These are the activations of a small neural network, seen along a few directions. Each row is one input.
Each table varies a few parts of the input and shows all the possible inputs, shuffled.
Descriptions start from the smaller parts, as in this example, which fits no table here: line(6) and (point or ring(9) or (values(3) and ring(8))).
Shared parts are said once, and a part with two or three values counts as separate values.

Other details of the inputs vary at random and push rows far along two fixed directions, the same in every table; ignore that.

Rows:
row 1: [ 17   5 -28   0  20   5   1  16   2  11  -6  -8 -20  17 -19  -2   2]
row 2: [-14 -14  -9  17   2 -12 -14 -18 -14   9  -8  11   9  14  18  10   3]
row 3: [ 20  19  -7 -18   6  12  15  22  11  -2   3 -17 -19  -5 -27  -7   3]
row 4: [-18 -12  -6  16   0 -14 -20  -7 -14  15 -12   6  14   9  13   3  10]
row 5: [ -4   7  17 -10 -13   4   0  -3  -7  -5   2   2  17 -16   0  -5   2]
row 6: [  0  11  28 -14 -16   5   6   3   6 -12   9  -1  12 -23  -3 -11  -3]
row 7: [ 21  16  -9 -14   9  11   9  21   7   1   2 -11 -14  -1 -25  -9   1]
row 8: [ -5  14  30 -18 -21   6   9   1   3 -13   7  -5  14 -28  -2  -8   3]
row 9: [  8  -5 -46  12  27  -2  -9   6 -13  22 -17  -3 -17  31 -11   8   9]
row 10: [ 16  15 -12 -15   8  12  16  13   7  -4   0 -13 -20  -1 -21  -2   2]
row 11: [-20 -20   2  23  -3 -17 -19 -22 -11   8  -6  16  16  12  27   8  -1]
row 12: [  5 -13 -39  19  26  -7  -6  -7  -6  14 -12   4 -21  35   2  14   0]
row 13: [ -9  -1  14  -1 -11  -4   0 -10  -2  -5   2   2   8  -8   9   3   1]
row 14: [ 18  -1 -26  -1  18   9  10   6   4   0   0  -4 -23  16 -11   7  -5]
row 15: [-16 -12  -4  17   1 -13 -21  -7 -13  15 -11   9  15  10  13   1   6]
row 16: [ 25  15  -4 -17   7  13  21  13  17 -10  10 -11 -25  -2 -21  -3  -8]
row 17: [-5 -8  8  5 -5 -2 -3 -7 -1 -4  4  7  8 -2 11  2 -5]
row 18: [-21 -18  -1  21  -1 -14 -22 -17 -16  12 -11  15  20  11  23   4   3]
row 19: [ -5   9  31 -13 -22   2   5  -7   1 -14  10   2  18 -24   4  -4  -2]
row 20: [-12  -6  -2   7  -2  -5 -11 -11 -14   6  -8   6  14   3  10   3   6]
row 21: [ 16  13  -5 -14   5   9  19   9  13  -9   6 -12 -22  -2 -16   2  -2]
row 22: [ 24  21  -9 -20   7  15  14  21   6  -1   2 -14 -15  -4 -29  -8   2]
row 23: [-9 -9 12  6 -8 -4 -1 -7  4 -6  5  5  6 -4 13  3 -4]
row 24: [-15   5  39  -7 -23  -2   2   3  12 -12  11  -1  15 -27   8 -12  -3]
row 25: [ -9  12  34 -15 -24   2  -3   2  -4  -7   6  -1  27 -29  -1 -11   6]
row 26: [ 27  17  -6 -18   8  14  20  12  13  -9   9 -10 -22  -2 -23  -3  -7]
row 27: [ -5   9  32 -12 -20   3   1   0   2 -10   8   3  20 -24   2 -12  -2]
row 28: [-10   0   3   2  -5  -5  -9   0  -8   6  -6  -1  11  -4   2  -1   9]
row 29: [ 20   6 -31  -3  21   9   6   8  -4   7  -7  -4 -18  18 -18   2   0]
row 30: [ -1   5  20  -7 -13   1   3  -7   0  -9   7   3  11 -13   4  -2  -3]
row 31: [-16 -12  -5  15   1 -10 -15 -13 -13   9 -10  10  13   9  15   4   4]
row 32: [ 20  11 -11 -16   8  15  24  14  15 -11   7 -15 -29  -2 -20   4  -3]
row 33: [ -5   6  31 -14 -22   6  12  -1   8 -18  13  -4  10 -27   3  -2  -2]
row 34: [-22 -27 -11  33   9 -22 -22 -16  -4  15  -9  15   2  25  28   9  -2]
row 35: [-25 -25  -1  25  -3 -16 -17 -20 -11   7  -7  14  14  11  29  12   2]
row 36: [ 11  -8 -24   7  21   2  10  12  18   1   1  -7 -34  19  -6   5  -7]
row 37: [ 17   0 -27  -2  17   9  11   5   2   0  -1  -5 -22  15 -12   8  -3]
row 38: [  9  -5 -22   4  15   3   8   3   6   0  -1  -4 -22  15  -4   9  -3]
row 39: [-11 -11  -6  14   2  -8 -17 -13 -16  11  -9  13  17  10  13   1   2]
row 40: [  6 -19 -37  21  26  -4  -5  -3  -2  12  -9   6 -20  33   5  12  -4]
row 41: [ -3   7  34 -10 -20   1   4  -4   7 -14  13   3  15 -23   5  -8  -6]
row 42: [ -3  -2  22  -3 -13   1   4  -2   7 -11  10   3   9 -14   8  -3  -7]
row 43: [  0  15  31 -17 -20   5   2   9   2  -8   8  -4  19 -27  -7 -14   2]
row 44: [-17 -10   4  15  -1 -13 -16   3   1  11  -5   3   7   4  11  -4   4]
Description of these inputs: line(4) and (point or ring(10)).
Q: Changing only the line(4) part turns row 23 into row 11. The same change can be made to row 17. Which row results?
A: row 26
Q: A walk changes only the line(4) part. It starts at row 28 and steps to row 8. List the rest of the walk in order.
A: row 13, row 32
Q: A walk changes only the line(4) part. It starts at row 7 and steps to row 27. List the rest of the walk in order.
A: row 41, row 42

Rows:
row 45: [ -4 -18 -21  29  16 -16 -29 -16 -19  23 -13  22  12  33  16   2  -4]
row 46: [-22 -17  26   7 -19  -4   2 -10   8 -14  11   6  11 -16  26   5  -6]
row 47: [ 34  30  18 -33  -5  19  29  12  22 -22  20 -10 -17 -18 -27 -12 -14]
row 48: [-15 -20 -10  19   1 -11 -10 -23 -14   5  -8  10   7  14  21  18   4]
row 49: [  9   5  20 -18 -12  17  27   3  18 -28  18  -7  -9 -23  -3   2 -12]
row 50: [ 25  -1 -55   4  33   8   3   3 -13  15 -13  -4 -27  35 -19  14   4]
row 51: [-16 -23  -9  22   5  -7 -21  -1 -12  14 -10  12  17  12  17  -1   0]
row 52: [-23  -5  27   4 -20 -11 -10  -1   0  -1   2   0  20 -18  14  -3   8]
row 53: [-12 -10  23   1 -17   3  -2 -14  -8 -11   7  13  27 -16  18  -1  -6]
row 54: [-26 -20 -22  26   8 -20 -19 -20 -15  18 -18   8   2  24  23  16  11]
row 55: [ 21  32  13 -37  -9  20  35  11  17 -24  11 -22 -20 -25 -29  -4   1]
row 56: [ 37   9 -43 -11  30  23  17  25   3   4  -1 -10 -31  19 -33  -1  -5]
row 57: [  2   7  23 -15 -11  12  17  21  23 -17  16 -12  -8 -25  -8  -9  -5]
row 58: [ 26   6 -23  -4  22   6  22  11  26  -5   9 -11 -47  18 -16   5 -12]
row 59: [-15  10  22  -6 -18  -4 -16  -7 -20   6  -6   6  36 -18   3 -10  12]
row 60: [  3  13  21 -20 -16   7  21   8  18 -18  15 -16 -10 -24  -8   1   1]
row 61: [-36  -3  31   9 -25 -17 -30 -11 -20  12 -11  11  48 -18  21 -12  15]
row 62: [ -6   5  48  -9 -27  -2  10 -16  16 -25  20   7  13 -27  15  -4 -14]
row 63: [ 31  13 -23  -7  24   9   9  24  16   6   0 -10 -31  17 -28 -11  -7]
row 64: [  0 -16 -25  25  22 -15 -12   0   6  17  -8   6 -20  32   7   4  -5]
row 65: [  2   4 -20   1   9  -1  -6 -10 -19  11 -13   3   3  13  -4   5   9]
row 66: [  8   3 -45   7  31  -2  -1  15   0  19 -17 -13 -32  28 -18   5  11]
row 67: [-13 -16 -19  22   7 -13 -30 -14 -30  24 -17  15  24  21  13   7  10]
row 68: [-12  11  42 -14 -29   1  -5   9   0  -6   7  -4  31 -36  -1 -16   7]
Q: Changing only one part turns row 50 into row 53. The same change can be made to row 68. Which row results?
A: row 51
Q: Describe the family of inputs behind these rows.
A: line(4) and ring(6)
Q: Which other rows does row 64 become when the line(4) part takes its other values? List them by row number.
A: row 52, row 57, row 66
Q: A walk changes only the line(4) part. It starts at row 59 and steps to row 67. List the rest of the walk in order.
A: row 56, row 45

Rows:
row 69: [ 48   4 -56  -4  41  16  29   1  13  -5   4  -7 -59  40 -25  19 -16]
row 70: [ 13  11 -21 -12  11  10  11  18   1   3  -4 -17 -18   2 -22   2  10]
row 71: [-16 -22 -11  19   2  -6 -15 -13 -18   9  -9  12  16  11  20  11   3]
row 72: [-15 -18 -20  19   8 -10 -11 -18 -13   9 -12   8   1  19  18  15   5]
row 73: [ -9  14  44 -14 -25  -3   7  11  22 -13  15  -9   6 -32   0 -16  -1]
row 74: [-19 -21 -19  30  13 -20 -30   2 -11  27 -17   8   7  25  14   1   8]
row 75: [  0  13  11 -16  -9   6  16   4   9 -12   6 -13  -9 -17  -8   1   5]
row 76: [ 29  -4 -25   1  25   7  26  11  34 -11  13 -10 -56  22 -11  10 -19]
row 77: [ 34  13 -31 -12  22  17  16   8  -1   0  -1  -5 -24  16 -27   2  -6]
row 78: [-31 -16  23  12 -21 -10 -18 -16 -17   1  -3  12  38 -14  28   3   7]
row 79: [-10 -23 -16  26  13 -12 -17  -5  -3  13  -8  12  -1  23  17   4  -5]
row 80: [-13 -24  -9  27   8 -12 -20  -5  -5  13  -6  15   8  19  20   1  -5]
row 81: [  8  19  28 -23 -18  12   5   6  -2 -10   9  -3  21 -27 -12 -14   0]
row 82: [ 40  14 -50 -10  35  17  17  11   0   6  -6  -9 -39  29 -33   5  -4]
row 83: [-27 -15   6  22  -3 -22 -25  -5  -3  16  -9   7  12   7  20  -2   7]
row 84: [  3   8  30 -13 -14   7   7  18  17 -12  15  -5   5 -24  -5 -16  -7]
row 85: [  7  17  40 -24 -26  13  10  -2   0 -20  15   3  25 -34  -5 -13  -7]
row 86: [ 11   6 -10 -10   6  11  18   4   6 -10   3  -9 -18  -1 -10   6  -1]
row 87: [ 16  24  16 -25  -9  12  16   3   5 -13   9  -6   0 -18 -17  -9  -3]
row 88: [  0  25  39 -26 -27   7   2   6  -4  -9   8  -5  28 -36 -12 -17   6]
row 89: [-16 -27   5  18  -6 -10   2 -31   2 -12   7  14   0   8  34  23 -10]
row 90: [  1  12  27 -13 -12   2  11  13  22 -12  12  -9  -6 -20  -6 -12  -5]
row 91: [ 22   4 -25 -10  16  18  20  11   5  -6   2  -9 -25   7 -18   6  -4]
row 92: [  1  16  14 -20 -12   8  12  11   4  -9   4 -14   1 -22 -13  -4   9]
row 93: [-17 -13  -9  21   7 -17 -23   3  -5  20 -12   4   5  15  11  -3   7]
row 94: [ -9  -6 -18  15   8 -12 -24 -12 -25  21 -18  10  17  18   6   2  11]
row 95: [  5  18  40 -24 -26  12   7   1  -2 -17  14   2  28 -35  -6 -14  -4]
row 96: [-31 -17  31  18 -19 -16 -26  -5  -4   6   0  13  35 -12  27  -9   1]
row 97: [ -6 -15 -39  27  23 -16 -23 -19 -24  26 -23  12  -1  39   9  13   8]
row 98: [-13 -19  -9  24   9 -14 -16  -6  -1  11  -6  11   0  18  18   2  -4]
row 99: [ 24   4 -33  -9  21  17  22  10   6  -5   0 -11 -33  13 -19  10  -3]
row 100: [-37 -13  21  13 -21 -18 -19 -20 -15   4  -7   8  31 -11  28   5  12]
row 101: [  9  29  25 -28 -17   9  12   8   4 -10   8 -11   7 -27 -19 -13   5]
Q: Describe the family of inputs behind these rows.
A: values(3) and (point or ring(10))
Q: Changing only the values(3) part turns row 88 into row 74. The same change can be made to row 85. Which row results?
A: row 80
Q: Which other rows does row 79 become when the values(3) part takes its other values? List them by row number.
A: row 77, row 99
Q: List by row number the other rows that have the values(3) part in common with row 91.
A: row 70, row 71, row 72, row 75, row 78, row 86, row 89, row 92, row 99, row 100
